These are the activations of a small neural network, seen along a few directions. Each row is one input.
Each table varies a few parts of the input and shows all the possible inputs, shuffled.
Descriptions start from the smaller parts, as in this example, which fits no table here: one of 4 places along a line, together with either a single point or one of 11 places along a line or (one of 3 separate values, together with one of 8 places around a ring).
Shared parts are said once, and a part with two or three values counts as separate values.

Other details of the inputs shift rows strongly along two fixed directions, in all tables alike. That doesn't count.

Rows:
r1: [ 21  15   3  -8   4   5 -12  18   6   0  12]
r2: [ -5  10  18  27 -22   3  10   0  22  -5   0]
r3: [ 18  13   3  -9  -4  17 -13  15 -13   3   3]
r4: [-12  11  16  28 -15   2  14   0  22  -5  -2]
r5: [ 14   8  -2  -8  -1  17 -15  19 -14   0  13]
r6: [-26 -13  -6   1   8 -21  19 -28   1   3 -21]
r7: [ 27  13   7 -10  -8   8 -14  10  -5   7  -1]
r8: [ 20  10   1 -12  -9  16 -13  15 -13   7   3]
r9: [-11   1  13  23 -30  19   6   6   2   1   0]
r10: [-41 -33   0  55 -18  -6  40 -24  26 -10   0]
r11: [-26 -11   3  24 -19   4  14  -2  14  -3   5]
r12: [-12   4  14  24 -27   7  14  -2  13   3  -5]
r13: [-21 -10   5  24 -24   6  11   0  15  -3   7]
r14: [-18 -12   7  24 -26   8   9   1  14  -2   6]
r15: [ 22  21   8  -6   2  11 -12  13  -5   2   1]
r16: [-21  -8   6  24 -25  15   8   5   3  -2   7]
r17: [28 22  8 -8  1  3 -9 14  6  2  3]
r18: [ -4   5  16  23 -26   0  11  -3  23  -1  -2]
r19: [ 20  19   4  -4   9   8 -13  19   5  -4  12]
r20: [ 25  11   4  -9  -1   3 -14  14   6   0  11]
r21: [ 24  19   8  -7  -1  10 -13  11  -5   2   1]
r22: [ 18  12   1 -11  -6  17 -11  16 -14   8   3]
r23: [ -8 -12 -20 -30  36 -20   0 -22 -25   2 -18]
r24: [ -1 -16 -17 -29  21 -17  -4 -19 -23   7 -17]
r25: [ 14   6  -4 -10  -3  18 -13  21 -14   5  13]
r26: [ 22  14   5  -6   5   5 -15  14   5  -4  12]
r27: [ -9 -25 -24 -29  27 -21  -3 -19 -24   4 -10]
r28: [-26  -6   6  27 -15   8  12   1  14  -6   6]
r29: [ 31  15  10  -9  -5   1 -13  10   5   3   2]
r30: [-31 -27  -9   2  18 -33  16 -35   8  -6 -14]
r31: [ 26  16   6 -10  -7   8 -12  10  -4   6   0]
r32: [-14 -17 -27 -30  43 -21  -1 -18 -26  -1  -9]
r33: [ 20  23   7  -5   3  12 -11  15  -5   1   1]
r34: [-12 -16 -26 -31  49 -28  -2 -21 -16  -4  -9]
r35: [-20   4   9  24 -22  17  13   4   3  -1  -2]
r36: [ -2 -12 -19 -29  48 -34  -3 -23  -8  -5 -10]
r37: [-47 -46  -5  49 -25 -16  48 -31  27  -3  -3]
r38: [-29  -9   1  23 -17   4  16  -1  14  -3   5]
r39: [-11 -24 -26 -31  31 -23  -2 -21 -24   3 -10]
r40: [ 19   8   2  -6   1  12 -18  18  -4  -2  13]
r41: [-12  -7  11  23 -24   0   9  -2  21  -2   4]
r42: [ 29  20   9  -8   0   2 -10  13   7   2   3]
r43: [  0 -14 -18 -29  37 -31  -2 -20  -5  -1  -9]
r44: [  7  -1 -12 -28  43 -32  -2 -22  -6  -2 -17]
r45: [ 16  14   0 -11  -5  18 -10  17 -14   7   3]
r46: [ 12   8  -5 -10  -1  18 -11  22 -14   4  12]
r47: [-44 -34 -18   0  23 -33  19 -39   0  -7 -15]
r48: [ 24  16   9  -7  -3   9 -14  10  -6   3   0]
r49: [ -3   7  19  27 -24   4   8   0  21  -4  -1]
r50: [ 12  10  -2  -7   2  19 -14  21 -14   1  13]
Description of these inputs: one of 2 separate values, together with either a single point or (one of 4 places along a line, together with one of 6 places around a ring).
Q: The inputs of r7 and r48 match in every part but the choice among 2 separate values. If r25 is changed in the same way as r7 into r48, which row does it become?
A: r50
Q: The inputs of r36 and r43 match in every part but the choice among 2 separate values. If r23 is changed in the same way as r36 into r43, which row does it become?
A: r22
Q: Change only the place on the line of 4 in r26. List by row number the other rows that result.
A: r19, r30, r36
Q: A walk changes only the place on the ring of 6. It starts at r13 and steps to r20. List the rest of the walk in order.
A: r18, r31, r8, r39
